These are the activations of a small neural network, seen along a few directions. Each row is one input.
In each table, some parts of the input vary, and every possible input appears once, in random order.
Descriptions start from the smaller parts, as in this example, which fits no table here: one of 8 places around a ring, together with either a single point or (one of 2 separate values, together with one of 4 places along a line) or one of 11 places around a ring.
Shared parts are said once, and a part with two or three values counts as separate values.
In the rows, 128 means zero.

Other details of the inputs shift rows strongly along two fixed directions, in all tables alike. That doesn't count.

Rows:
row 1: [120 123 157  72 152 134 161 177 147 147 125 145  80]
row 2: [109 143 124 127 137 127 126 116 111 121 128 128 130]
row 3: [160 112 157 140 107 150 144 129 132 126 129 143 119]
row 4: [ 76 146 116 113 161 112 128 115 128 130 120 116 124]
row 5: [179  97 162 147  99 165 129 134 134 115 114 143 125]
row 6: [178  86 132 125  91 136 135 152 150 132 136 132 142]
row 7: [129  98 135  64 151 121 157 195 174 159 145 131 102]
row 8: [175  93 127 129  96 131 135 151 144 134 133 130 150]
row 9: [116 148  98 199 112 127  80  69  83  94 120 104 171]
row 10: [ 81 149 120 112 164 108 131 117 134 143 130 115 115]
row 11: [ 33 190  78  91 194  81 121 132 135 139 149 123 115]
row 12: [165 102 159 144  98 162 142 130 123 111 118 149 126]
row 13: [143 128 148 122 120 131 143 136 132 138 128 137 110]
row 14: [175 113 148 141 111 152 124 128 119 120 118 142 125]
row 15: [ 81 152 119 103 180 117 117 133 125 134 133 118 109]
row 16: [126 114 166  87 148 144 163 166 163 153 133 144  84]
row 17: [115 154 105 130 130 119 124 124 135 124 139 141 137]
row 18: [172  88 127 126  91 131 132 150 148 131 140 129 142]
row 19: [167  99 165 122 124 154 137 141 149 125 110 144 113]
row 20: [ 48 176 103  99 189  93 126 120 121 145 145 106 109]
row 21: [117 144  99 200  90 125  92  58  83  93 112 106 182]
row 22: [ 92 158 116 117 156 107 129 117 118 138 135 115 117]
row 23: [140 125  84 172  92 104  98 101 110 119 130 101 187]
row 24: [127 152  99 180 102 118 100  69  78 101 118 112 169]
row 25: [177 110 153 138 105 151 126 139 124 125 113 144 117]
Description of these inputs: either one of 2 separate values or one of 5 places along a line or (one of 3 separate values, together with one of 6 places along a line).
Start at row 1 and move only the place on the line of 6, one step at a time. The first step leads to row 24. Which rows follow, in order? -> row 2, row 12, row 21, row 4

Rows:
row 26: [135 125 118 135 115 126 122 127 126 120 138 133 140]
row 27: [ 28 170  84  89 192  85 120 133 134 138 152 105 117]
row 28: [138 129 116 137 114 123 125 122 130 131 132 135 138]
row 29: [131 129 127 132 120 120 135 132 127 136 133 129 133]
row 30: [131 115 128 135 114 124 125 116 131 131 127 117 139]
row 31: [144 122 118 136 125 124 114 130 129 124 122 121 140]
row 32: [ 78 165  79 133 147  95 102 106 108 119 140 103 147]
row 33: [140 128 115 131 116 125 121 129 121 119 136 132 138]
row 34: [ 99 161 119 151 140 123 103  98 103 117 130 117 134]
row 35: [131 126 126 142 113 123 133 122 128 131 132 128 140]
row 36: [ 91 128 122  76 173 117 139 169 138 149 138 118 101]
row 37: [136 139 140 144 133 142 124 107 117 125 128 135 126]
row 38: [130 120 129 137 114 126 127 117 134 129 126 116 139]
row 39: [133 132 120 139 114 128 129 120 137 127 130 133 140]
row 40: [140 123 125 131 115 122 123 120 123 130 125 115 136]
row 41: [130 132 139 149 125 139 120 117 114 119 122 127 116]
row 42: [173 101 169  90 121 147 170 182 158 148 131 154  95]
row 43: [143 133 113 133 115 122 123 125 125 129 131 134 136]
row 44: [136 118 127 133 115 121 122 119 126 132 127 118 137]
row 45: [134 128 118 138 114 125 127 119 135 129 132 135 139]
row 46: [160  95 167  74 133 141 160 180 160 154 130 144  89]
row 47: [ 66 132 117  80 181 112 139 159 145 149 141 112 104]
row 48: [140 132 123 137 114 119 130 128 118 131 131 127 138]
row 49: [138 119 119 134 120 130 122 130 118 124 127 117 140]
row 50: [142 134 115 134 115 124 125 123 127 128 129 132 136]
row 51: [160 107 174 111 131 156 153 148 143 133 124 149  85]
row 52: [148 107 171 100 133 153 160 150 142 129 114 155  88]
row 53: [134 120 123 140 122 128 120 125 139 122 123 122 143]
row 54: [132 138 140 136 128 142 130 109 116 120 116 140 132]
row 55: [144 121 118 136 125 123 113 132 127 125 124 123 141]
row 56: [136 136 140 146 133 138 129 107 115 122 127 132 123]
row 57: [139 118 120 138 124 123 114 129 132 126 124 124 142]
row 58: [135 116 122 140 124 126 117 125 137 124 124 124 144]
row 59: [125 130 138 141 121 139 127 117 112 114 110 133 120]
row 60: [122 134 142 127 133 144 128 127 122 123 110 139 116]
row 61: [127 139 142 136 122 140 124 115 113 115 117 139 131]
row 62: [133 136 141 149 127 143 115 118 118 122 120 131 120]
row 63: [133 114 122 136 119 130 122 129 120 126 129 119 141]
row 64: [ 69 133 122  78 180 116 144 162 151 148 139 112 101]
row 65: [130 127 121 136 114 130 127 124 133 117 137 131 141]
row 66: [130 131 127 143 113 125 136 123 130 129 131 126 141]
row 67: [132 133 140 139 129 137 136 108 113 116 116 138 128]
Describe the family of inputs behind these rows. -> one of 6 places around a ring, together with either one of 2 separate values or one of 5 places along a line
The inputs of row 50 and row 40 match in every part but the place on the ring of 6. If row 28 is changed in the same way as row 50 into row 40, which row does it become? -> row 44
Which other rows does row 63 become when the place on the line of 5 takes its other values? List them by row number. -> row 36, row 47, row 49, row 64
Which other rows does row 56 become when the choice among 2 separate values takes its other values? List them by row number. -> row 67
Start at row 48 and move only the place on the line of 5, one step at a time. The first step leads to row 42. Which rows follow, in order? -> row 29, row 35, row 66

Rows:
row 68: [215  91 193 148  70 178 164 126 130 124 122 174 110]
row 69: [241  95 163 198  41 181 115  96  90  85 103 156 161]
row 70: [221 103 163 185  41 171 136 100 105  95 116 161 158]
row 71: [ 47 138  74  91 191  82 120 140 141 148 162  80 147]
row 72: [ 36 150  62  87 170  68 128 158 131 144 139  92 137]
row 73: [106 131 163  98 156 138 164 147 151 152 131 137  81]
row 74: [ 36 216  28 204 165  72  38  30  61  94 122  72 187]
row 75: [107 123 177  76 182 140 157 172 148 153 117 129  62]
row 76: [118 125 152  61 179 151 146 184 150 139 128 159  72]
row 77: [216  85 170 200  34 181 134  85 121  96 104 150 166]
row 78: [103 151  90 233  97 115  55  20  59  81  92  81 206]
row 79: [133 128 160  87 154 142 164 169 173 146 137 168  83]
row 80: [145 132  96 118 113  92 131 127 136 148 138 121 156]
row 81: [ 63 138  47 123 142  61  85 112 137 137 151  67 162]
row 82: [119 130 164  89 167 141 147 154 123 140 122 137  72]
row 83: [141 112 114 104 123 116 126 183 157 154 154 122 131]
row 84: [127 126 161  74 151 147 165 174 162 139 137 170  84]
Describe the family of inputs behind these rows. -> either one of 5 separate values or (one of 2 separate values, together with one of 6 places along a line)
